A small network was shown many inputs. Here are its activations along a few directions, one row for each input.
In each table, some parts of the input vary, and every possible input appears once, in random order.
Descriptions start from the smaller parts, as in this example, which fits no table here: one of 2 separate values, together with either a single point or one of 9 places around a ring or (one of 4 places along a line, together with one of 8 places around a ring).
Shared parts are said once, and a part with two or three values counts as separate values.
(in the rows, 128 means zero)

Other details of the inputs vary at random and push rows far along two fixed directions, the same in every table; ignore that.

Table:
x1: [185 157 131 134  98 159 164 120 148  77 120 120  53]
x2: [180 168 115 128  84 146 169 145 130 123 120 112  45]
x3: [105 160 162 142 103 111 119 134 160 106 180 155 137]
x4: [ 56 135 132 167  77 101 110  99 134 135 182 156 169]
x5: [ 88  53 124  71 213 137  86 141 146 173  90  98 177]
x6: [112 143 192 157 110  83 124 109 137 113 160 150 119]
x7: [175 110 106  85 183 159 142 154 136 121  79 116 108]
x8: [122 178 123 172  84 115 145 113 127  98 173 161 134]
x9: [183 161 110 136  75 149 174 136 118 109 118 104  45]
x10: [115 160 126 168  51 113 141 107 135 108 168 142  95]
x11: [ 44 169 160 145 117  80 103 135 129 163 211 154 218]
x12: [ 62 156 131 173 107 100 112 106 124 123 190 178 208]
x13: [183 151 117 135  76 150 175 119 140 100 119 101  32]
x14: [206 149 147 140 122 124 172 113 113 110 120 128  44]
x15: [190 166 114 136 105 151 178 128 130  87 121 123  67]
x16: [117 150 173 178  81  80 127 123 118 157 168 132 130]
x17: [105 182 140 144  94  97 128 143 130 138 179 146 154]
x18: [102  72 122  73 236 140  98 152 135 155  97 120 200]
x19: [ 96  52 107  92 214 163  70 119 132 133  68 133 196]
x20: [ 39 160 159 151 106  83 101 137 134 169 206 144 199]
x21: [191 171 109 130  85 145 176 133 114 103 117 113  65]
x22: [164  95 104 104 167 175 116 122 135 101  62 120 102]
x23: [171  99  81  98 156 161 132 135 100 123  65 110 115]
x24: [ 94  56  87  88 205 146  85 131  95 159  75 121 218]
x25: [157  86  83 103 148 164 128 141 102 129  66 102 101]
x26: [194  95 129 104 174 135 129 131  97 153  72 100 100]
x27: [ 49 140 178 139 129  93  93 132 161 132 206 163 202]
x28: [114 135 180 169  82  78 134 108 139 142 159 132 114]
x29: [ 81  42  88  92 198 149  78 137  97 165  74 113 204]
x30: [160  91 109  85 162 154 129 142 146 137  76  95  89]
Each input here is: one of 5 places around a ring, together with either a single point or one of 5 places along a line.
Q: Changing only the place on the ring of 5 turns x1 into x21. The same change can be made to x22. Which row results?
A: x23
Q: Change only the place on the ring of 5 in x3. List by row number the other rows that result.
A: x2, x7, x17, x30
Q: Which other rows agree with x29 in the place on the ring of 5? List them by row number.
A: x2, x9, x16, x20, x25

Table:
x31: [136  93  99  98 200 151 103 143 109 119  85 112 163]
x32: [ 48 125 167 151 126  76  83 134 140 154 183 127 206]
x33: [141 164 153 139 104 119 143 136 140 126 152 146 100]
x34: [137 164 156 137 106 108 141 134 145 112 158 132 104]
x35: [ 62 132 126 154 118  96  97 124 115 147 168 148 209]
x36: [222 108 113  90 161 176 162 137 147 109  54  86  28]
x37: [134 129 114 125 136 145 132 132 125 115 121 138 144]
x38: [154 188 123 153  65 148 172 109 133  92 154 150  75]
x39: [137 160 146 132 106 114 163 130 142 129 162 141 104]
x40: [126 126 111 118 128 149 127 121 137 113 124 138 129]
x41: [123  79  90 100 169 155 107 125 119 146  76 110 143]
x42: [142 120 138 117 136 121 123 138 123 139 116 106 116]
x43: [133 149 112 150  70 135 151 126 128 109 142 132  86]
x44: [124  80 101  86 176 167 109 137 138 115  82 112 142]
x45: [138  70 143 106 198 133 103 119 131 135  83 124 144]
x46: [149 161 109 153  74 136 156 112 120 121 137 137  93]
x47: [143 161 115 156  81 114 148 123 108 114 147 137 116]
x48: [ 49 129 164 144 132  80  78 134 123 172 178 143 214]
x49: [139 140 158 161  89 102 144 105 121 123 141 138  95]
x50: [123  81 121  90 187 135 118 140 116 169  96 100 150]
Q: What is each input in this table made of?
A: one of 2 separate values, together with either a single point or one of 4 places along a line or one of 5 places along a line
Q: Changing only the choice among 2 separate values turns x31 into x47. The same change can be made to x36. Which row results?
A: x32
Q: Change only the place on the line of 4 in x33. List by row number the other rows that result.
A: x34, x36, x39
Q: Change only the choice among 2 separate values in x42. List by row number the other rows that result.
A: x34
